[  3 -11   4  11  -8 -15  -3  -3   7  36  15  -6 -11  11  15 -12   5   6
  -5  -5   2   2  -9 -13   3  16  18 -29   0   2 -20 -24  27  -4   1  24
 -14  22   0   3  20] = (88)
[  6  -7  -8  -8   0  13 -13  -2 -15 -19   2   1   8   0  15  12   1  -3
  13 -22 -15   2   3   9   7 -12 -30  11  -4   0  -7   4  35  -8 -13  28
   6   5   3  19 -10] = (14)
[-18 -25  -5   1   7   2  -5  -6 -21 -19   3   5  23 -10 -25  -1  -8  -1
  12 -15 -11 -11 -17  -6  18   8  15  16 -16  -1   0 -13  -6   3  37 -18
   2  53  16 -10  -4] = (18)
q: [-18 -25  -5   1   7   2  -5  -6 -21 -19   3   5  23 -10 -25  -1  -8  -1
  12 -15 -11 -11 -17  -6  18   8  15  16 -16  -1   0 -13  -6   3  37 -18
   2  53  16 -10  -4] | (18)
q: [  3 -11   4  11  -8 -15  -3  -3   7  36  15  -6 -11  11  15 -12   5   6
  -5  -5   2   2  -9 -13   3  16  18 -29   0   2 -20 -24  27  -4   1  24
 -14  22   0   3  20] | (88)

[24 -3 42  9 11]  (101)
[ 11  42 -13  15   5]  (19)
[ -3  37  20 -23   2]  (119)
diff (119): [ -3  37  19 -23   2] | 2, [20]
common (119) (101):  | [-3]
diff (101): [24 -3 41  9 11] | 2, [42]
common (101) (119):  | [-3]

[-41 -35 -17 -23 -46 -39 -21  38  36  33 -40   5 -26  35  41  34 -26 -28
 -35   0  27 -12 -33 -28] -> (80)
[-25 -27  -8   6  -9 -17  -9  -8  10  17 -16  27  -1  18   6   4  -7 -26
 -16  21  15  -3 -17  -4] -> (98)
[-39 -36 -23 -22 -50 -42 -24  47  42  36 -44   6 -32  41  48  44 -31 -31
 -35   3  29  -7 -35 -35] -> (105)
[  5  16  31 -13  18  22 -12  21 -19 -12  21 -13  29 -15   9 -18  21  17
  17  -7   3  18  23  30] -> (95)
[  8  -3   6 -14  -3  -2  17   9  -3   0  -5  -9   8   1   5   9 -11  -3
   2 -15   2   9   3   7] -> (120)
[  5  16  31 -13  18  22  32 -10 -19 -12  21 -13  29 -15  -9 -36  21  17
  17  -7   3  18  23  30] -> (97)
q: [  8  -3   6 -14  -3  -2  17   9  -3   0  -5  -9   8   1   5   9 -11  -3
   2 -15   2   9   3   7] | (120)
q: [  5  16  31 -13  18  22 -12  21 -19 -12  21 -13  29 -15   9 -18  21  17
  17  -7   3  18  23  30] | (95)

[  7  10  -1  13  10  -3 -24 -18]  (75)
[ 27  -5 -22   0  13  -6  32   6]  (73)
[-21   9   1   3  11   5  49 -27]  (89)
diff (73): [ 27  -4 -22   0  13  -6  32   6] | 1, [-5]
diff (73): [ 26  -5 -22   0  13  -6  32   6] | 0, [27]
diff (89): [-21   9   1   3  11   6  49 -27] | 5, [5]

[ -8   3   7   4  16  -9  17  14  11 -26  10  10  -5   7  35] : (22)
[ -1   0   1   3   4  -3   5  27  18 -37  14  16 -16  10  50] : (102)
[  7  -3  -5   1  -8   3  -6  -7  -4   8  -3  -4   5  -2 -11] : (84)
[-1  0  1  3  4 -3  5  3  3 -9  3  3  0  3 12] : (128)
[ -5   1   6  10  17   2  23  15  14 -37  15  -5 -11   3 -23] : (176)
[ -8   3  13   4  16  -9  17  14  11 -26  10  10  -5   7  35] : (51)
[-12   5   8  -2  15  -6  11  13   7 -14   5   6  -9   3  18] : (129)
[ -5   1   6  10  17 -12  23  15  14 -37  15  15  -1  11  52] : (112)
diff (22): [ -8   3   7   4  17  -9  17  14  11 -26  10  10  -5   7  35] | 4, [16]
q: [ -5   1   6  10  17 -12  23  15  14 -37  15  15  -1  11  52] | (112)

[ 10   6   0 -22  -6  19] = (142)
[ 4 25  9 16  1  6] = (152)
[10  6  0 10 -6 19] = (127)
[-21  42   4  13  11  44] = (117)
[ 4 25  9 16  1 -1] = (25)
[-27 -21   6 -28 -18  16] = (113)
diff (113): [-27 -21   7 -28 -18  16] | 2, [6]
common (142) (113):  | [6]
diff (117): [-21  42   4  13  12  44] | 4, [11]
diff (113): [-26 -21   6 -28 -18  16] | 0, [-27]
diff (152): [ 3 25  9 16  1  6] | 0, [4]
diff (117): [-20  42   4  13  11  44] | 0, [-21]

[ 11  25  16   3 -23 -23  25 -13  -2]  (122)
[-24 -12  16   3 -23 -11  25 -13  -2]  (53)
[ 32  46 -11 -12 -24 -40  39  14  -6]  (28)
q: [ 11  25  16   3 -23 -23  25 -13  -2] | (122)
diff (28): [ 32  46 -11 -12 -23 -40  39  14  -6] | 4, [-24]
q: [-24 -12  16   3 -23 -11  25 -13  -2] | (53)
diff (28): [ 32  46 -11 -12 -24 -41  39  14  -6] | 5, [-40]

